These are the activations of a small neural network, seen along a few directions. Each row is one input.
In each table, some parts of the input vary, and every possible input appears once, in random order.
A made-up example of a description, with smaller parts first: one of 5 places around a ring, together with either a single point or (one of 2 separate values, together with one of 4 places along a line) or one of 11 places along a line.
Shared parts are said once, and a part with two or three values counts as separate values.

Other details of the inputs vary at random and push rows far along two fixed directions, the same in every table; ignore that.

A family of inputs:
x1: [  6  -3  10   7  10 -24  11 -11   7 -14   0]
x2: [  0   7 -32  -3   3  59  -3  22 -21  20  17]
x3: [  5  -6 -14  11   4  28   6  12  -9  -3   3]
x4: [ 12   2 -25   4  17  45  -4  35  -7   7   8]
x5: [ 17 -23  20  34  15 -19  -2  12   3 -43 -10]
x6: [ -6  -3   4 -11 -12 -26  -7  -4   7 -17  -7]
x7: [ 13 -19   4  22   9  -7  10   4  -3 -27  -6]
x8: [ 16 -26  18  44   9  10   1  15  -8 -34  -7]
x9: [ -5  -5  14   3 -17 -35  20 -28  19  -3 -19]
x10: [-14  13 -11 -19 -12   4   6 -15   8  42  -4]
x11: [  2 -16  15   7  -9 -59  10 -17  24 -35 -27]
x12: [ -7  14  -9 -21   8 -17   6 -11  15  27  -3]
x13: [ 15  -1  -5  17  29  33  11  11 -20  -1  23]
x14: [-10   7  -4 -10  -3  -5  12 -17  12  30  -8]
x15: [-15  18  -7 -23 -11   6  -1 -12   2  40   0]
x16: [ -5  -3  10  -8 -27 -25 -14  -2  16 -11 -20]
x17: [ -8  -2  26  -6 -25 -49   2 -31  14 -14 -12]
x18: [  1  -3  19  13  15   8 -11  -4 -23   3  18]
x19: [ -3  -4  -4   1 -22   2  -2   6  12   2 -18]
x20: [  7  -4  -4  13  10  36 -16  19 -30 -13  22]
x21: [-12  17 -20 -36 -21   0 -17  13  20  15  -8]
x22: [  5   1  -1  15   8  34   6   2 -21   7  20]
x23: [  3  15 -15  -7  34  37  -8  13 -22  25  30]
x24: [-15  23 -39 -38 -24  32  -6  10   2  36   0]
x25: [ -7  15 -26 -33  -8  -2  -4   5  13   8  -4]
x26: [-15  14   0 -23 -29 -18   8 -22  14  18 -10]
x27: [ 16 -17  31  33  27 -14   3  -5 -18 -40  14]
x28: [ -9  -4  10  -5 -36 -29  -5  -6  22  -8 -30]
x29: [  0   2  14   4  21   4  -9  -1 -17   4  20]
x30: [-10  16 -16 -29  -1  -9  13 -12  20  41  -7]
x31: [ 15 -17  18  26  16  -5 -12  18  -7 -39  -1]
x32: [  9  -7  21  19  20   3  -5   0 -23 -25  25]
Each input here is: one of 4 places along a line, together with one of 8 places around a ring.
Q: The inputs of x24 and x28 match in every part but the place on the line of 4. If x20 is changed in the same way as x24 into x28, which row does it become?
A: x16
Q: Start at x14 and move only the place on the ring of 8, one step at a time. The first step leads to x30. Which rows follow, in order?
A: x12, x23, x29, x18, x15, x10
Q: Which other rows does x32 become when the place on the ring of 8 takes its other values? List them by row number.
A: x1, x9, x13, x17, x22, x26, x27

A family of inputs:
x33: [  7 -14  28  27   1  -2   1 -12 -21 -14  11]
x34: [  7 -14  14   7  -7 -20  -5   4   3 -43 -12]
x35: [ -4   4 -20  -8 -12  44  -1  13 -16  12   4]
x36: [  5 -23  -5  19  15  11   1   9 -13  -9  15]
x37: [  0  -4  16  18   5  20  -1  -6 -22  -7  13]
x38: [ -5  -7   7   6 -27 -17   4 -12   2  -2 -10]
x39: [ -1   4   8 -10 -12 -31  -9  -9  12 -14  -3]
x40: [  7 -28  11  30  16 -10   1  -3  -9 -23   9]
x41: [ 11 -18  17  33  12  -8  -7  11 -14 -16  -8]
x42: [-15  -2  -7 -21  -2 -14   4 -16  18  13  -4]
x43: [-12   8  -2 -13 -26 -10  -1 -18   6  18  -5]
x44: [ -8   9  -9 -19 -15 -12  -6   5  13 -10  -7]
x45: [-10   8  -1  -7  -1 -11 -10  -3   9  14 -19]
x46: [  0 -13  25  32   1   2  -2 -11 -19 -23   3]
x47: [ -4  14 -22 -25 -14   2  -9  13   7   7   5]
x48: [ -3  20  -7 -32  -4  -3  -7   4   5  15  15]
x49: [ 10 -11  26  24  17 -15  -7  -1 -11  -8  -4]
x50: [  1   7  14  -1   4 -22  20 -17   9  -5  -7]
x51: [  7  -4  15  22  28  17 -11  11 -21  -3   5]
x52: [  2   2   4  -5 -12 -27  -8  -3  10 -18  -3]
x53: [ 13  -4  19  16   7 -25  17 -16   2 -15  -2]
x54: [ -6   1  -8 -14 -13  -9  -4   6  13   8 -31]
x55: [ 11  -4  -2   2 -11 -19  19  -5  11 -12 -18]
x56: [  6 -13  18  32  17  -5  -9   6 -13 -20 -11]
x57: [  2  -8 -15   6  23  29  -6   8 -15  10  25]
x58: [  3  11 -24 -15  -5  15  15   7   7   6 -12]
x59: [-10  16  -6 -25 -12 -14 -10  -4  15  -3  -4]
x60: [  7  -7   2  -8 -17 -23  -5   5   9 -24 -10]
x61: [  1  16   0 -17  -4 -19  19 -14  13  17  -2]
x62: [  7  15  -9   1  21  30  11   5 -12   7  15]
x63: [ -3   1  10   0  -5 -30  -8  -9  11   8 -20]
x64: [ -9 -13 -16 -16  -9  -6   6  -2  15   0 -14]
x65: [  3   2  11  -3 -21   3   2   9  46  18  -3]
x66: [ -4  16  -9 -11  -5  -9  13 -13  14   7 -11]
x67: [ 13  10 -13  11  21  29   7   9 -17   7  19]
x68: [ -8  12  -7 -18 -12 -12  -9   0  12 -10  -5]
x69: [ 11  -8  11  21  -2 -26  19  -8   4 -22 -11]
x70: [-13   1 -20 -16   5  10  -2  -4   7  16   4]
x71: [  2  10 -18  -2  11  24 -14  19 -10  25   3]
x72: [  4  12 -14  -7  -7  -9  14  -7  11   8  -6]
x73: [ -5   9   7 -15  -1 -22  -5  -5   9  26 -11]
x74: [  4  12  -5  -6  18  29 -13  16 -16  -6  25]
x75: [  6   4 -22  -7   6  31 -11  26 -10  21  -4]
x76: [  1 -23  23  19  25  -8   5  -8 -10 -18  12]
x77: [ -8  21  -7 -32   0   5  -8   5   5  10  12]
x78: [ -5 -22   9  15   5 -21   3 -13   6 -21  -7]
x79: [  0   5   1   3  -6 -22  17 -14  14 -11 -17]
x80: [  1 -29   9  28  14  -4   3   1  -8 -28   3]
x81: [  2   7   3   3  27  27 -10  16 -19  17  10]
x82: [  3  16 -26  -4   8  32  12  14  -6  11   6]
x83: [  1   3 -11  10  16  31 -11  25 -17   8   1]
x84: [ -4  -7 -28 -23 -10   5   3   4  12  16  -3]
x85: [  7 -14  33  27   4  -5   3 -12 -22 -13  14]
x86: [  8  -5 -10   8  -6  38  -2  15 -24   3  11]
x87: [-16  11 -16 -16 -26  14   2  -2   2  18  -6]
x88: [  4  -7 -11   1  24  27  -3   7 -15  13  28]
x89: [ -8  11 -16  -3  -7  37  -4   5 -16  15  10]
x90: [ -8   6  -4  -7 -26  -6   1 -12   3  13  -5]
x91: [ -1   4  12  -2 -18   9   2  10  47  13  -7]
x92: [  2   2  14  -9  -6 -29  -7  -8   8 -15   2]
x93: [ -8  -5  -1 -17   2 -17   6 -13  11  17   7]
x94: [  0  -3  20  17   9  21   1  -3 -26  -4  18]
Q: Describe the family of inputs behind these rows.
A: one of 2 separate values, together with either a single point or (one of 5 separate values, together with one of 6 places along a line)
Q: The inputs of x93 and x76 match in every part but the choice among 2 separate values. If x33 is changed in the same way as x93 into x76, which row does it become?
A: x37
Q: The inputs of x81 and x73 match in every part but the choice among 2 separate values. If x34 is changed in the same way as x81 into x73, which row does it become?
A: x60
Q: Which other rows does x52 become when the choice among 5 separate values takes its other values? List them by row number.
A: x40, x71, x72, x90
Q: Start at x76 and move only the place on the line of 6, one step at a time. The first step leads to x42. Which rows follow, in order?
A: x70, x78, x80, x64
Q: Which other rows does x77 become when the choice among 2 separate values takes its other values? List them by row number.
A: x48
Q: Which other rows does x41 become when the choice among 2 separate values takes its other values? List them by row number.
A: x83

A family of inputs:
x95: [  3 -16  17  14  -1 -39  15 -18  14  -8 -18]
x96: [  8   0   0  14  23  29   7   9 -12   6  10]
x97: [-12  20 -14 -26 -23   7   2  -6  13  38  -3]
x98: [-10   3   9 -15 -33 -40  -5 -11  27  -6 -24]
x99: [ -3  14 -21 -19  -8  20   5  -3  -4  30   0]
x100: [-17   9 -10 -23 -22   2   1 -11   9  31  -8]
x101: [ -2  12 -31 -21   2  12  -6  16  11  17  -1]
x102: [ -7 -10  18  -3 -26 -53  21 -33  28 -10 -26]
x103: [  9 -22  18  34  16  19 -16  15 -28 -33  11]
x104: [  6   7 -15  -1  17  30  -7  23  -5  -1  10]
x105: [ 19 -32  33  43  12 -22   2   0 -11 -59   1]
x106: [  8  -1  -6  14   9  21  -9  17 -20 -16  10]
x107: [ -1  16   2 -10  33  14 -10   2 -24  12  39]
Q: Describe the family of inputs behind these rows.
A: either a single point or (one of 2 separate values, together with one of 6 places along a line)
Q: Which other rows does x101 become when the place on the line of 6 takes its other values? List them by row number.
A: x98, x103, x104, x105, x106

A family of inputs:
x108: [ -5  -7  21   2 -11 -37  -6 -12   8 -14 -12]
x109: [ 10   0   0  12  23  18  -7  18 -11  -8  13]
x110: [-13  17 -25 -34 -30   2   9  -4  22  30 -13]
x111: [  8  -7  10  13  10 -12   3   0  -1 -26   2]
x112: [ -6  -9  23   5 -15 -31  -4 -15  10 -13 -15]
x113: [-11  17 -33 -39 -17  -5   7  -2  27  26 -10]
x114: [ -3  -2   8  -1  -6 -15  -3  -6  -3 -12   2]
x115: [-12  22 -25 -46 -19  -7  -3  -4  18  25  -5]
x116: [  6  10 -13   5  30  47   6   7 -28  22  33]
x117: [  2 -13  12   6  -3 -36   5  -8  20 -14 -19]
x118: [  2  -3  10  -1   2 -16  -7  -1   3  -8  -4]
x119: [  3  -4   3  16   1  18  -7   7 -12   1   4]
x120: [  6 -14  12  21   7  -7   4   2  -1 -16 -11]
x121: [  1  11  -7  -1  22  29   3   3 -14  28  20]
x122: [ -2  -3   5   4  -2   8  -4  -1 -10  -8   8]
x123: [  1   7 -16   1  -1  36  -3  10 -16  11  13]
x124: [ 11 -16  15  30   9  13   1   9 -13 -13   2]
x125: [  3  -7  -1   7   0  -4   9  -1   2 -11  -8]
Q: The inputs of x122 and x112 match in every part but one. If x116 is changed in the same way as x122 into x112, which row does it become?
A: x121
Q: Describe the family of inputs behind these rows.
A: one of 2 separate values, together with either a single point or one of 8 places around a ring
Q: Which other rows does x114 become when the place on the ring of 8 takes its other values? List them by row number.
A: x110, x111, x113, x115, x122, x123, x125
